Each row below holds a small network's activations on one record, seen along a few directions.
Each row is followed by the record's values for the fields FIDUS, DOFAZ, KEROF, PIZO, GEBA, BESOD, VERER.
A field that a record lacks is left out.
Other fields move the rows too, some of them a lot.
In the rows, zero is written as 500.
Strong random noise was added to every row along 2 fixed directions; ignore it. To show where, here is one row again and again, with new noise each time:
[596 419 599 451 557 484 478 380 410 537 616 512 552 373]
[606 380 558 523 515 601 517 460 436 431 498 487 607 347]
[579 463 606 409 603 401 431 357 473 576 712 507 516 389]
[550 512 538 434 656 400 373 455 714 470 749 438 527 381]

[461 489 576 449 488 473 559 404 260 582 393 585 416 517] : FIDUS: dovud / DOFAZ: rusu / KEROF: depes / PIZO: ter / BESOD: sulo / VERER: gosik
[508 568 454 420 503 396 596 440 480 655 674 597 410 580] : FIDUS: koro / DOFAZ: rusu / KEROF: pivas / PIZO: mozuf / GEBA: zosep / BESOD: zepa / VERER: ledaf
[541 444 719 651 369 601 535 454 179 548 305 513 548 555] : FIDUS: dovud / DOFAZ: kopo / BESOD: zepa
[552 394 450 455 555 564 546 446 414 496 442 620 513 531] : FIDUS: koro / DOFAZ: rusu / KEROF: depes / PIZO: mozuf / GEBA: gigur / BESOD: zepa / VERER: ledaf
[532 477 398 422 643 423 563 433 554 574 492 587 551 472] : FIDUS: koro / DOFAZ: rusu / KEROF: pivas / PIZO: ter / BESOD: zepa / VERER: gosik
[490 434 227 555 593 738 557 688 826 242 408 438 594 509] : FIDUS: koro / DOFAZ: rusu / KEROF: depes / PIZO: mozuf / GEBA: zosep / BESOD: zepa / VERER: ledaf
[572 510 506 474 363 636 627 497 299 540 427 530 459 686] : FIDUS: koro / DOFAZ: kopo / KEROF: depes / PIZO: mozuf / GEBA: gigur / BESOD: zepa / VERER: ledaf
[566 383 576 543 497 503 509 434 301 506 523 443 566 291] : FIDUS: koro / PIZO: ter / BESOD: sulo / VERER: ledaf
[572 401 353 536 327 741 774 571 408 428 314 562 519 629] : FIDUS: koro / DOFAZ: rusu / KEROF: depes / PIZO: mozuf / GEBA: gigur / BESOD: zepa / VERER: ledaf
[534 441 384 587 554 573 498 560 587 354 556 439 637 288] : FIDUS: koro / KEROF: pivas / PIZO: mozuf / GEBA: zosep / BESOD: sulo / VERER: ledaf
[593 413 456 558 493 548 557 512 375 433 447 465 604 329] : FIDUS: koro / KEROF: pivas / PIZO: ter / BESOD: sulo / VERER: gosik
[570 403 472 570 488 615 547 520 500 443 624 419 523 322] : FIDUS: koro / KEROF: depes / PIZO: mozuf / GEBA: zosep / BESOD: zepa / VERER: ledaf
[496 467 690 665 336 574 437 535 391 491 304 483 553 508] : FIDUS: dovud / DOFAZ: vak / BESOD: zepa
[565 425 389 615 564 622 502 585 625 373 555 438 633 271] : FIDUS: koro / KEROF: pivas / PIZO: mozuf / GEBA: zosep / BESOD: zepa / VERER: ledaf
[527 484 715 524 554 470 454 416 398 544 556 510 554 317] : FIDUS: dovud / PIZO: mozuf / GEBA: gigur / BESOD: zepa / VERER: gosik
[458 489 275 367 685 448 505 518 634 476 421 564 595 522] : FIDUS: koro / DOFAZ: vak / KEROF: pivas / PIZO: ter / BESOD: sulo / VERER: gosik
[518 477 456 418 469 552 624 549 387 570 448 527 420 615] : FIDUS: koro / DOFAZ: kopo / KEROF: depes / PIZO: ter / BESOD: zepa / VERER: gosik
[441 610 698 569 401 435 353 653 597 499 477 437 450 618] : FIDUS: dovud / DOFAZ: kopo / BESOD: zepa
[486 537 453 490 484 496 475 553 625 528 528 416 452 518] : FIDUS: koro / DOFAZ: vak / KEROF: depes / PIZO: ter / BESOD: zepa / VERER: gosik
[586 408 376 544 335 660 665 506 296 520 516 549 351 607] : FIDUS: koro / DOFAZ: rusu / KEROF: depes / PIZO: mozuf / GEBA: zosep / BESOD: zepa / VERER: ledaf
[583 502 516 441 605 370 459 412 480 610 730 505 495 381] : FIDUS: koro / KEROF: pivas / PIZO: mozuf / BESOD: zepa / VERER: gosik
[522 580 529 377 577 292 415 414 594 558 858 446 411 499] : FIDUS: koro / KEROF: depes / PIZO: mozuf / GEBA: gigur / BESOD: sulo / VERER: ledaf
[619 414 545 488 564 456 510 396 329 594 561 513 555 321] : FIDUS: koro / KEROF: pivas / PIZO: ter / BESOD: zepa / VERER: gosik
[432 534 326 507 480 590 544 703 701 334 528 454 447 573] : FIDUS: koro / DOFAZ: kopo / KEROF: depes / PIZO: mozuf / GEBA: zosep / BESOD: sulo / VERER: ledaf
[523 441 720 534 477 375 436 395 269 583 575 492 520 422] : FIDUS: dovud / BESOD: sulo
[506 529 424 351 689 357 475 394 665 584 538 561 559 499] : FIDUS: koro / DOFAZ: vak / KEROF: pivas / PIZO: ter / BESOD: zepa / VERER: gosik
[452 656 441 567 429 523 481 649 650 521 623 443 447 529] : FIDUS: koro / DOFAZ: kopo / KEROF: pivas / PIZO: mozuf / GEBA: zosep / BESOD: zepa / VERER: ledaf
[504 445 488 468 534 507 501 475 445 579 429 519 542 487] : FIDUS: koro / DOFAZ: rusu / PIZO: ter / BESOD: zepa / VERER: ledaf
[501 454 597 732 452 627 492 563 456 415 352 431 568 470] : FIDUS: dovud / DOFAZ: rusu / BESOD: zepa
[466 335 268 508 574 705 635 545 490 343 327 562 618 478] : FIDUS: koro / DOFAZ: rusu / KEROF: depes / PIZO: mozuf / GEBA: zosep / BESOD: sulo / VERER: ledaf
[570 447 558 475 605 482 419 439 591 455 629 467 572 360] : FIDUS: koro / KEROF: depes / PIZO: mozuf / GEBA: gigur / BESOD: zepa / VERER: ledaf
[525 520 459 546 444 654 597 489 465 497 527 415 492 543] : FIDUS: koro / DOFAZ: kopo / KEROF: depes / PIZO: mozuf / GEBA: zosep / BESOD: zepa / VERER: ledaf
[471 436 535 579 571 564 439 591 554 412 321 524 584 540] : FIDUS: dovud / DOFAZ: kopo / BESOD: zepa
[503 554 407 513 509 420 502 554 643 440 494 482 505 480] : FIDUS: koro / DOFAZ: rusu / KEROF: pivas / PIZO: ter / BESOD: sulo / VERER: gosik
[459 543 589 614 465 541 466 556 503 413 371 404 589 571] : FIDUS: dovud / DOFAZ: kopo / BESOD: sulo

Here are new rows. What are their fields?
[414 608 714 637 378 539 356 720 642 409 363 400 537 565] : FIDUS: dovud / DOFAZ: kopo / BESOD: zepa
[488 511 364 449 549 475 462 505 560 474 383 524 588 516] : FIDUS: koro / DOFAZ: vak / KEROF: pivas / PIZO: ter / BESOD: sulo / VERER: gosik
[541 487 463 497 641 429 408 493 632 405 606 450 616 311] : FIDUS: koro / KEROF: pivas / PIZO: mozuf / BESOD: sulo / VERER: gosik
[489 492 702 581 349 523 395 508 399 532 321 507 543 571] : FIDUS: dovud / DOFAZ: vak / BESOD: zepa
[450 498 654 529 367 513 490 595 342 472 295 540 524 634] : FIDUS: dovud / DOFAZ: kopo / BESOD: sulo
[500 453 442 368 686 435 411 400 535 581 394 601 637 444] : FIDUS: koro / DOFAZ: vak / KEROF: pivas / PIZO: ter / BESOD: zepa / VERER: gosik
[579 413 584 492 600 439 431 410 486 536 646 424 521 286] : FIDUS: koro / KEROF: depes / PIZO: ter / BESOD: zepa / VERER: gosik
[510 426 493 482 506 509 509 408 495 466 399 482 576 431] : FIDUS: koro / DOFAZ: vak / KEROF: depes / PIZO: ter / BESOD: sulo / VERER: gosik
[521 519 346 541 660 581 465 609 718 361 369 459 631 475] : FIDUS: koro / DOFAZ: kopo / KEROF: pivas / PIZO: ter / BESOD: zepa / VERER: gosik
[494 524 366 578 497 524 492 639 748 355 778 309 450 377] : FIDUS: koro / KEROF: depes / PIZO: mozuf / GEBA: zosep / BESOD: sulo / VERER: ledaf
[480 663 536 426 556 352 388 527 613 610 587 479 460 556] : FIDUS: koro / DOFAZ: kopo / KEROF: pivas / PIZO: ter / BESOD: zepa / VERER: gosik
[582 438 429 618 351 655 687 633 397 424 276 533 522 493] : FIDUS: koro / DOFAZ: rusu / KEROF: pivas / PIZO: ter / BESOD: zepa / VERER: gosik
[517 580 485 487 445 493 563 500 454 511 555 383 428 602] : FIDUS: koro / DOFAZ: kopo / KEROF: depes / PIZO: ter / BESOD: sulo / VERER: gosik
[494 450 346 477 643 488 498 457 654 418 373 521 668 392] : FIDUS: koro / DOFAZ: vak / KEROF: pivas / PIZO: ter / BESOD: sulo / VERER: gosik
[415 556 279 589 475 595 602 701 847 310 612 351 475 500] : FIDUS: koro / DOFAZ: rusu / KEROF: depes / PIZO: mozuf / GEBA: zosep / BESOD: sulo / VERER: ledaf
[544 486 562 495 259 565 581 416 230 656 527 528 384 600] : FIDUS: koro / DOFAZ: vak / KEROF: depes / PIZO: mozuf / GEBA: zosep / BESOD: zepa / VERER: ledaf
[548 515 529 521 476 595 565 469 420 507 492 483 506 533] : FIDUS: koro / DOFAZ: kopo / KEROF: depes / PIZO: mozuf / GEBA: gigur / BESOD: zepa / VERER: ledaf
